Each row has a name. Each question is about the rows just above it.

0.71 -0.05 0.27 0.48 0.06 0.40 -0.33 0.78 -0.05 -0.03 -0.68 -1.23 -1.08 : Zik
2.65 0.09 -2.80 6.91 -0.65 4.53 5.11 -1.61 1.43 2.32 -1.44 -1.09 -8.19 : Tuvu
-0.94 -1.48 1.62 -3.67 -2.51 3.11 -3.86 2.76 -2.93 1.36 -1.19 0.33 -1.77 : Tem
-1.79 0.72 2.17 5.76 2.29 0.20 -5.79 1.93 3.46 7.47 0.05 -0.98 -6.43 : bige
1.53 -0.26 0.30 0.58 -0.53 0.02 0.45 0.45 0.54 -0.74 -0.99 -1.25 -0.72 : vufu
-0.66 -6.25 -0.40 1.38 0.19 5.10 -1.37 1.99 4.60 0.74 -0.02 1.23 -1.73 : Reko
3.01 -1.04 -2.15 1.41 -1.77 -1.71 -0.89 0.95 -5.99 -0.44 -1.06 1.22 2.43 : keri
0.71 with +1 step of 0.01 on every entry:
0.72
Shift each entry of 1.62 by -1 times 0.01:
1.61
-2.93 with -1 step of 0.01 on every entry:
-2.94
Move every entry of 0.78 -0.05 -0.03 by +1 step of 0.01.
0.79 -0.04 -0.02
Move every entry of -1.48 by +1 step of 0.01.
-1.47
Shift each entry of 0.33 by +1 times 0.01:
0.34
Move every entry of -1.48 1.62 -3.67 -2.51 by -1 step of 0.01.
-1.49 1.61 -3.68 -2.52

-5.44 0.01 -1.86 -4.13 2.81 -3.65 3.95 1.19 1.23 -4.47 0.78 5.92 2.79 0.58 5.98 -1.55 2.12 -1.75 2.16 0.78 2.76 4.07 3.50 -2.85 0.63 8.07 6.19 0.63 -> Kodez
4.78 1.05 6.39 2.66 6.97 2.41 6.91 2.80 0.80 -6.65 3.78 -0.21 -2.53 2.87 1.10 2.67 3.02 4.48 -0.65 0.51 4.34 5.81 4.54 -8.66 5.08 -0.18 2.57 3.73 -> pimos
4.78 1.05 6.39 2.66 6.97 2.41 6.91 2.80 0.80 -6.65 3.78 -0.21 -2.53 2.87 1.10 2.67 3.02 4.48 -0.65 0.51 2.76 5.81 4.54 -8.66 5.08 -0.18 2.57 3.73 -> reme
1.10 with -1 step of 0.01 on every entry:
1.09
Shift each entry of 1.23 -4.47 0.78 by -1 times 0.01:
1.22 -4.48 0.77
Move every entry of 3.50 -2.85 0.63 8.07 by -1 step of 0.01.
3.49 -2.86 0.62 8.06
Shift each entry of 2.81 -3.65 3.95 by -1 times 0.01:
2.80 -3.66 3.94
8.07 6.19 with -1 step of 0.01 on every entry:
8.06 6.18
Shift each entry of 6.91 2.80 by -1 times 0.01:
6.90 2.79
Move every entry of -5.44 by +1 step of 0.01.
-5.43

1.33 2.04 1.89 -0.04 0.04 0.33 0.44 0.52 0.23 2.71 1.13 0.66 -> sudu
0.64 -3.43 -4.74 1.96 3.51 2.30 2.51 2.15 2.68 -5.36 -1.18 0.88 -> pogim
-0.85 -1.48 -2.62 0.81 0.82 -0.38 -0.32 -0.52 -0.08 -2.07 -0.51 0.85 -> Gisel
-2.47 5.60 4.01 -5.81 -3.86 -5.04 -4.73 -5.45 -4.37 3.70 4.52 -8.92 -> sulo
-2.47 5.60 4.01 0.81 -3.86 -5.04 -4.73 -5.45 -4.37 3.70 4.52 -8.92 -> luz
0.10 -1.09 -1.11 0.92 0.84 0.78 0.69 0.71 0.81 -1.32 -0.51 -2.72 -> veme
Shift each entry of 3.51 by +1 times 0.01:
3.52
Shift each entry of 0.81 -3.86 -5.04 -4.73 by +1 times 0.01:
0.82 -3.85 -5.03 -4.72
Move every entry of -5.36 -1.18 by -1 step of 0.01.
-5.37 -1.19
2.51 2.15 2.68 -5.36 with -1 step of 0.01 on every entry:
2.50 2.14 2.67 -5.37

2.45 -4.24 0.63 -3.46 3.31 -0.67 0.96 -5.52 3.32 -1.18  tar
-0.73 -0.17 -0.31 0.66 1.26 2.03 -5.53 -4.30 5.09 -2.95  mege
0.90 -1.42 -0.86 -2.60 2.33 2.20 -6.16 -3.81 -0.53 3.63  riki
-2.06 -1.62 2.31 -0.56 3.52 1.85 -1.18 -6.33 1.83 -1.84  Bavit
6.45 -1.11 2.42 -1.45 -0.13 -4.92 -1.64 1.15 -1.60 3.82  kefo
2.68 5.97 -2.31 2.81 2.94 -2.55 -2.61 0.69 1.35 2.52  tavi
0.22 0.22 -1.73 -3.16 1.50 4.01 4.17 -4.04 -5.55 2.62  nir
-2.00 5.38 1.59 -1.51 -1.32 -2.28 3.81 -5.13 2.65 -5.11  Mis
-3.57 3.06 -5.65 2.03 2.78 5.30 -1.67 1.57 -3.05 -2.27  mek
-1.72 5.56 3.92 0.42 0.13 -1.71 2.18 -0.54 -3.84 -0.01  sidat
-1.84 -2.43 1.55 0.48 -4.39 2.42 -0.94 2.24 -4.35 -7.13  noveb
5.56 3.92 0.42 0.13 with +1 step of 0.01 on every entry:
5.57 3.93 0.43 0.14
Shift each entry of -1.71 2.18 -0.54 -3.84 by +1 times 0.01:
-1.70 2.19 -0.53 -3.83
Shift each entry of 2.42 -1.45 by +1 times 0.01:
2.43 -1.44
-4.24 with +1 step of 0.01 on every entry:
-4.23
Shift each entry of 6.45 -1.11 by +1 times 0.01:
6.46 -1.10

1.43 -0.41 0.15 1.24 -1.01 0.78 2.35 = Davop
3.19 -2.29 1.26 2.67 -1.95 0.25 2.87 = Zez
1.13 -1.65 -0.81 -0.51 0.60 1.09 -0.85 = pasif
-6.38 5.66 2.83 -2.96 3.93 -4.25 -7.84 = roluf
-6.17 7.96 2.19 -3.29 4.98 -1.72 -6.29 = Gipa
4.37 0.89 0.14 0.24 0.57 1.43 0.85 = nafod
0.75 0.89 0.14 0.24 0.57 1.43 -0.26 = Ver
5.51 -6.34 -2.58 2.06 -3.16 2.98 5.03 = mavar
0.75 0.89 0.14 0.24 0.57 1.43 0.85 = vimu
-0.99 4.25 0.54 1.31 -1.12 0.66 4.54 = Feko
Shift each entry of -1.12 by -1 times 0.01:
-1.13
0.78 with -1 step of 0.01 on every entry:
0.77
Shift each entry of -0.51 by +1 times 0.01:
-0.50
Move every entry of 0.24 0.57 by +1 step of 0.01.
0.25 0.58
Move every entry of 2.67 by +1 step of 0.01.
2.68

-3.86 -2.94 -1.26 3.09 0.19 -2.49 -1.31 -0.04 2.33 0.48 -3.73 -1.15 -3.05 0.84 7.17 4.15 -3.22 5.91 3.82 0.49 4.57 = kat
-1.40 -2.21 -2.38 4.09 2.12 -3.60 -1.93 -0.38 4.15 -1.18 -1.78 0.70 -1.46 -0.20 7.17 4.33 -2.24 3.92 3.73 -0.90 -0.41 = donuk
-3.94 -3.14 -1.54 3.27 0.55 -2.38 -1.50 0.19 2.21 0.50 -3.82 -1.04 -3.06 0.63 7.17 3.83 -2.36 5.57 4.30 0.35 4.13 = lora
-2.94 -2.73 -1.82 2.97 0.88 -2.65 -1.56 -0.22 3.32 -0.27 -2.77 -0.46 -2.33 0.33 6.49 4.00 -2.50 4.68 3.89 -0.32 2.45 = direm
-3.86 -2.94 -1.26 3.09 0.19 -2.49 -1.31 -0.04 2.33 0.48 -3.73 -1.15 -3.05 0.84 7.17 4.15 -3.22 5.91 4.03 0.49 4.57 = bedu
-2.94 -2.73 -1.82 2.97 0.88 -2.65 -1.56 -0.22 2.53 -0.27 -2.77 -0.46 -2.33 0.33 6.49 4.00 -2.50 4.68 3.89 -0.32 2.45 = sab
-3.21 -2.82 -1.66 3.02 0.79 -2.54 -1.32 -0.22 2.93 0.01 -2.94 -0.64 -2.68 0.44 6.98 4.07 -2.50 5.09 3.92 -0.03 2.72 = badek
-2.94 with -1 step of 0.01 on every entry:
-2.95
Shift each entry of -1.82 2.97 0.88 by +1 times 0.01:
-1.81 2.98 0.89

-7.70 2.47 -2.39 -0.40 -0.61 2.47 0.26 -1.48  Feg
-7.70 2.47 -2.39 -0.40 -0.61 2.47 0.26 -0.02  Dalez
-7.70 2.47 -2.20 -0.40 -0.61 2.47 0.26 -1.48  riluk
-3.54 -1.87 -2.20 -0.80 -6.35 4.62 3.90 1.75  maziv
0.36 -0.93 -4.23 -4.26 -0.08 -3.51 3.10 -0.41  maf
-4.26 with -1 step of 0.01 on every entry:
-4.27
Move every entry of -4.26 -0.08 -3.51 by +1 step of 0.01.
-4.25 -0.07 -3.50
Move every entry of -0.61 by -1 step of 0.01.
-0.62
Shift each entry of -3.54 -1.87 by +1 times 0.01:
-3.53 -1.86

